116   52   63  175  135   58  207  167  232   65  116  133   98  233
124   77   82  131  151   69  222  119  189   60  126  111  114  221
124   94   97   95  154   84  243   68  142   71  137  103  129  208
124   75   81  134  150   68  221  123  192   59  125  112  113  222
125   89   93  106  154   79  236   85  157   65  134  103  124  213
123   95   98   91  153   86  245   60  135   74  139  104  131  205
109   93   98   69  142   88  248   19   98  105  153  138  143  187
124   93   96   97  154   84  242   70  144   70  137  103  129  208
125   91   95  101  154   81  239   78  151   67  135  102  127  211
120   96  100   84  151   89  249   48  124   80  142  108  135  201
Rows and columns are numbered from 0.
Read off the entry in the bottom-right corner.
A: 201
The entry directly above the smallest entry: 60
Read off the top-left entry.
A: 116
The entry at row 2, column 2 -> 97
The entry at row 0, column 1 -> 52
Read off the entry in row 1 and column 1.
A: 77
The entry in row 2 and column 0 is 124
Read off the entry in the top-right corner.
A: 233
The entry in the bottom-left corner: 120
Read off the entry in row 0 and column 2.
A: 63
The entry just right of 157 -> 65
The entry directly above 100 is 95
The entry just left of the smallest entry is 248
The entry directly above the largest entry: 239
Read off the entry at row 1, column 0.
A: 124
The entry just right of 78 is 151
The entry just left of 243: 84
Read off the bottom entry of the column that holds the smallest entry.
A: 48
The entry directly below 138: 103
Read off the entry just left of the largest entry.
A: 89
The entry just left of 119: 222
The entry just right of 236: 85

[[-0.1, 0.8, 0.8, 0.3, 20.6, 59.2, 10.5, -0.4, -0.3, -0.7, -0.6],
[0.5, 22.6, 57.3, 10.5, 0.1, 0.2, -0.6, -0.2, 0.1, 0.5, -0.6],
[0.9, 19.7, 58.7, 12.4, 1.2, -0.5, 0.3, -0.9, 0.1, -0.5, 0.6],
[5.5, 49.9, 34.5, 1.0, 0.7, 0.5, -0.3, 0.9, 0.4, -0.7, -1.1]]
Indices start at 0.
The entry at row 2, column 0 -> 0.9
The entry just left of the largest entry -> 20.6
What is the entry at row 1, column 0? 0.5
What is the largest entry? 59.2
The entry in row 0 and column 0: -0.1
The entry in the bottom-right corner: -1.1
The entry just left of the smallest entry: -0.7
What is the entry directly above -0.2? -0.4
The entry at row 0, column 2 is 0.8
What is the entry in the top-right corner? -0.6
The bottom entry of the column that holds the largest entry: 0.5
The entry in row 0 and column 1 -> 0.8
What is the entry directly above 1.2? 0.1
What is the entry just left of -0.2? -0.6
What is the bottom-left entry? 5.5
The entry directly below the largest entry: 0.2
What is the entry just left of 0.7? 1.0
The entry at row 1, column 2 is 57.3

Questions about the row below.
1) Report the entry just left of -0.6.
2) Report the 4th entry.
3) Report the third entry from the left.
4) Report the entry just right of the largest entry.
5) Report the entry just right of 0.1.
6) Report the first entry from the left.
 0.1  -1.0  -1.9   0.3  -0.5  -0.5   1.3  -0.3  -0.8  -1.9  -1.5  -0.6
1) -1.5
2) 0.3
3) -1.9
4) -0.3
5) -1.0
6) 0.1

Read these off the table that follows. Indices start at 0.
1) The entry just right of -53.0?
2) The entry just right of 2.4?
3) The entry in row 0 and column 2?
4) The entry just right of the smallest entry?
5) The entry at row 2, column 0?
6) The entry just left of the smallest entry?
7) The entry in the bottom-right corner?
8) The entry just right of 45.8?
22.8	-11.5	54.5	42.6	3.5	-37.7	45.3	-46.4	47.6	29.4
-26.7	9.2	-25.2	-9.5	-37.6	23.2	-51.0	4.5	-60.8	-12.8
-1.1	2.4	50.9	-26.7	-40.1	38.2	45.8	-53.0	-9.9	-50.7
66.4	-64.4	-61.6	-43.0	1.9	25.7	-5.5	2.2	28.4	-15.7
1) -9.9
2) 50.9
3) 54.5
4) -61.6
5) -1.1
6) 66.4
7) -15.7
8) -53.0

Read these off the row that follows.
1) Read off the entry just left of -17.0.
2) Read off the entry at the centre.
3) Read off the minimum.
4) Read off the entry just right of 40.4.
[-42.5, 40.4, -17.0, 72.3, 54.8, -82.9, -62.2, 73.9, 25.7]
1) 40.4
2) 54.8
3) -82.9
4) -17.0

[[-16.6, -38.1, -17.6, -5.6, 36.0, 10.0, -33.0, 10.7, 4.4, 12.8, 12.8, -18.8, 79.0, 0.3],
[6.6, -7.9, -30.1, 40.9, -1.1, 9.5, 32.0, -0.7, 6.6, 10.6, 18.1, -9.2, -32.2, 7.1],
[-6.1, 11.7, -54.8, -18.1, -0.9, 11.6, 15.9, 18.1, -14.3, 7.8, -35.0, -1.5, -1.8, 7.0],
[33.1, -12.1, 22.8, -29.4, 9.1, -8.9, -1.4, 10.7, 13.9, 19.3, -43.6, -10.4, 10.7, 7.4],
[25.6, 1.9, 54.8, 31.4, -7.6, -12.4, 17.6, -4.3, -7.0, -1.0, -12.9, 12.2, 48.5, -6.8],
[0.0, -21.6, -37.6, -14.1, -10.5, 5.4, -11.6, -19.5, 1.6, 26.1, -12.5, -7.4, -54.6, -5.2],
[14.4, -40.7, 2.7, -1.1, -0.9, 15.6, -48.0, 1.4, 6.6, 2.7, 13.2, -11.9, -13.6, 0.7],
[-24.8, 21.1, -7.5, -18.6, 11.4, -1.9, 11.9, 17.4, 23.5, 0.8, 27.4, -0.8, -52.8, -0.3],
[7.3, -26.5, -11.6, -24.7, -9.7, -2.2, -10.1, 15.9, 3.4, 15.4, -14.0, -5.5, 32.5, -5.2]]
Rows and columns are numbered from 0.
The top-left entry?
Answer: -16.6
The top-right entry: 0.3
The entry at row 1, column 0 is 6.6
The entry in row 0 and column 2 is -17.6
The entry at row 0, column 1?
Answer: -38.1
The entry in row 2 and column 2 is -54.8
The largest entry?
Answer: 79.0
The entry directly below 7.0 is 7.4
The entry in row 2 and column 0 is -6.1
The entry just left of -6.8?
Answer: 48.5
The entry in the bottom-left corner is 7.3
The bottom entry of the column that holds the largest entry -> 32.5
The entry just left of -10.5?
Answer: -14.1
The entry directly below 23.5?
Answer: 3.4
The entry just right of the smallest entry?
Answer: -18.1
The bottom-right entry -> -5.2
The entry in row 2 and column 1?
Answer: 11.7
The entry directly above -13.6 -> -54.6
The entry just right of 14.4?
Answer: -40.7
The entry just right of 32.0: -0.7
The entry directly below 11.6: -8.9
The entry just left of 7.0?
Answer: -1.8
The entry directly below 10.6?
Answer: 7.8
The entry in row 1 and column 2: -30.1
The entry just right of -7.6?
Answer: -12.4
The entry just left of the largest entry: -18.8
The entry directly above -1.5 is -9.2

B =
-13.3   -7.2  -12.4  -38.9  -21.9   -7.4    6.1   12.5   -8.1   21.3    9.0  -27.6  -10.9
-16.0   26.0  -28.9   -3.7   10.9   -2.3   -4.6   -7.9  -42.1  -11.3  -18.5   10.8   -4.0
 36.3   20.7   -6.5   21.0   14.5  -41.2  -17.5   -8.7   -7.5   38.3  -44.6  -19.7  -13.8
-10.9    6.8  -24.2  -13.5   21.6  -10.0   15.9   -2.0  -63.4   -2.0   -8.7    5.8   10.8
The smallest entry in the first row -> -38.9
The top-right entry -> -10.9
The bottom entry of the column that holds the largest entry: -2.0
The entry directly below -7.2?
A: 26.0
The first entry in the row that holds the smallest entry -> -10.9
The entry just left of the largest entry?
A: -7.5
The largest entry in the last column?
A: 10.8
The entry just left of -7.9?
A: -4.6
The 2nd entry, reading row by row: -7.2
The smallest entry in the last row: -63.4
The second entry on the diagonal from the top-right corner -> 10.8
The third smallest entry?
A: -42.1
The entry in the top-left corner?
A: -13.3
The entry just left of the smallest entry: -2.0
The third entry on the diagonal from the top-right corner?
A: -44.6
The entry directly below -12.4 is -28.9
The fifth entry in reading order?
A: -21.9
The entry just right of 21.0: 14.5
The 3rd entry on the main diagonal is -6.5
The second-last entry, reading row by row?
A: 5.8
The largest entry in the first row?
A: 21.3
The 3rd entry in reading order?
A: -12.4
The third-last entry, reading row by row -> -8.7

[-17.6  63.8 -74.4  24.3 -28.3  12.9  11.0   4.7 -16.7  61.5  35.6 -43.3
  -9.2]
Find the entry just left of 12.9.
Answer: -28.3
The entry just right of -43.3 -> -9.2
Find the entry just right of 63.8.
Answer: -74.4

A =
[[110 113 179  72 108 143  50 148  98 165]
 [116 131 106  88 137 139  89 134 107 111]
 [ 66  86 163  90  67 106  80 112 109 116]
 [ 63  89 126 113  70 104 119  90  88  98]
 [125 113  95  70 112  84  47 119 144  86]
 [196  78 103  95 105  61  62 104  88 167]
 [115 151 164  44 141 165  29 175 137 147]
 [ 49  89 186 100  64 135  93 112  74 151]]
Rows and columns are numbered from 0.
The entry directly above 175 -> 104
Give the entry directly above the smallest entry.
Answer: 62
The entry in row 0 and column 2 is 179
Give the entry in the top-left corner.
Answer: 110
The entry directly above the largest entry -> 125
The entry at row 1, column 0 is 116
Give the top-right entry.
Answer: 165
Give the entry in the bottom-right corner.
Answer: 151
The bottom entry of the column that holds the smallest entry -> 93
Give the entry in the bottom-left corner.
Answer: 49
The entry just right of the smallest entry: 175
The entry in row 2 and column 0 -> 66
Give the minimum.
Answer: 29
The entry in row 0 and column 1 -> 113
Give the entry in row 1 and column 2.
Answer: 106
Give the entry just left of 62.
Answer: 61
The entry just right of 143 is 50
